Each row below holds a small network's activations on one input, seen along a few directions.
Each table varies a few parts of the input and shows all the possible inputs, shuffled.
A made-up example of a description, with smaller parts first: one of 4 places along a line, together with either a single point or one of 9 places around a ring or (one of 2 separate values, together with one of 5 places around a ring).
Shared parts are said once, and a part with two or three values counts as separate values.

Other details of the inputs shift rows strongly along two fixed directions, in all tables alike. That doesn't count.

A family of inputs:
R1:  345 -495  244  -41  133   12 -206 -235  189 -328  420  142  507   33  -44 -378
R2: -536  434 -232 -104  -81 -113  211   47  333  428 -285 -329 -584  195   88  140
R3: -243  193 -143  226 -163   10  121  172  246  541 -536  -63 -288    1  -92 -177
R4:  415 -666  218 -152  -27   91  -40   15  101 -307  588   65  144   81 -332 -146
R5:  245 -691  193 -106   38  -55   32  -30   61 -526  624   14  401  112   -1 -154
R6: -398  292 -179  322 -119 -122  212  178  269  311 -596 -119  -59   39  243  -94
R7: -343  250 -117  293 -193   91  119   98  285  521 -480  -17 -232  -69  103 -150
R8:  -48 -573 -191  -38 -239   87  351   91  523  125  201 -136  -30  130  177 -361
R9:  -74  868  214 -273  552 -330 -599 -278 -686 -367  -42  283  -75 -251 -248  741
R10: -475  530 -133   29   -6  -64   63  -28  421  452 -375 -197 -445  258  114 -215
R11:  349 -554  -15 -181  128   58 -203  -28    6 -381  580  151  402    8   14 -255
R12:  471 -548  141 -131  -37  117    8 -214  -99 -412  533   -1  441   76   54 -296
R13:   58  544  183   32  373  -49 -463 -127 -711 -232 -210  436   75 -489 -214  780
R14:  227  510  286   46  208  -24 -228 -166 -784 -226 -349  178   74 -332 -367  723
R15: -209  160 -393  115 -186   40  129  375   84  527 -449  -32 -417   14   11   10
R16:  -72 -433 -349   27 -197   21  218  368  322   60  202 -155   72  228  314 -482
R17: -234  336 -191  192 -331  199  282  120  -47  446 -505 -170 -279 -116  165   87
R18:  -31 -520 -117    3 -326  225  303  193  494  219  272 -113 -149  109   84 -321
R19:  417 -160  294 -403  172   34 -144 -273 -142 -365  729 -139  184  303  -49 -208
R20:  138  522  286  144  300 -226 -166 -279 -864 -483 -321  201  257 -330  -21  757
Description of these inputs: one of 4 separate values, together with either a single point or one of 4 places along a line.
Changing only the choice among 4 separate values turns R16 into R20. The same change can be made to R11. Which row results?
> R12
Which other rows does R3 become when the choice among 4 separate values takes its other values? List them by row number.
> R4, R14, R15
Which other rows agree with R7 in the choice among 4 separate values? List them by row number.
> R1, R3, R6, R10

A family of inputs:
R21:   90  -16  137  -12   71  -33  -89  -39 -145 -130   56   76   55  -66  -90  159
R22:   31  107   92 -101  153  -38 -139  -85 -122 -137  152   31   38   -2  -42   99
R23:  130 -107   85   31   81  -12  -74  -52 -133 -174   38  141  163 -141  -44  108
R24:  141  -75   69   28   57   13  -46  -54 -187 -193   72  111  156 -118  -12  120
R25:  49 -59  43  14 -30  41   8  17 -30 -15  84  26   4   8  -9 -18
R26:  -43 -106 -104  -24 -107   70   73   49  204  154   25  -64  -78   73   21 -179
R27:  123   19  100  -79   74   24 -116 -104 -140 -143  140   59   83  -47  -78   99
R28:   70   93  118  -54  125  -64 -106 -137 -113 -156   60   46   67   20  -70   61
R29:  112  -79  100   49   80  -13  -41  -92 -148 -208   35   96  192 -103  -18   99
R30:  14  14   7 -52  39 -32 -52 -34  21 -10  30  27 -39  41 -33 -53
R31:    2  -88  -95  -61  -87   38   92   55  152  100  100 -104  -93  153   84 -230
R32:  36 -63  -6  56  -5  27 -29  40  -3  13 -45  47  71 -44 -28 -27
R33:   84   61   92  -84  121  -75 -102  -86 -145 -147   82   34   24    2  -95  109
R34:  75 -56  76  43  20  -5 -46 -30 -61 -78  18  36 153 -34 -12 -10
R35: -108  -42  -95  -57  -51   -1   32   65  242  123   80  -74 -104  124   59 -202
R36:  -51  -76  -74  -18 -113   62  109   20  198  128   23 -117  -46  100   55 -183
R37:   -3 -167 -125   49 -162   90  114  133  133  126   19  -83   -2   76  101 -230
R38: -280  648  -69  209   83 -124  -11   35 -334  179 -702   67 -190 -292  -38  566
R39: -511  612 -244  144  -77  -87  176  101  122  443 -621 -153 -418  -18  158  180
R40:  108  -65   65   26   64  -37  -28  -37 -172 -172   18   99  140 -127  -40  172
R41: -135 -130 -160  -80 -127   21  135  128  307  174  111 -182 -143  218  111 -275
R42:   95  -27  179   -4   82   -9  -97  -89 -117 -168   71   79  114  -48  -71   88
R43:   -6 -185  -44   33 -117   63   88   97  206  130   49  -31  -63   70   32 -197
R44:  -23 -212 -146  -57 -175   82  151   99  265  161  105 -164  -84  154   57 -256
What do these inputs look like to the network?
> one of 4 separate values, together with one of 6 places along a line
Changing only the place on the line of 6 turns R36 into R28. The same change can be made to R44. Which row results?
> R33
Which other rows does R42 become when the choice among 4 separate values takes its other values? List them by row number.
> R21, R25, R43
Which other rows does R41 become when the choice among 4 separate values takes its other values? List them by row number.
> R22, R35, R39
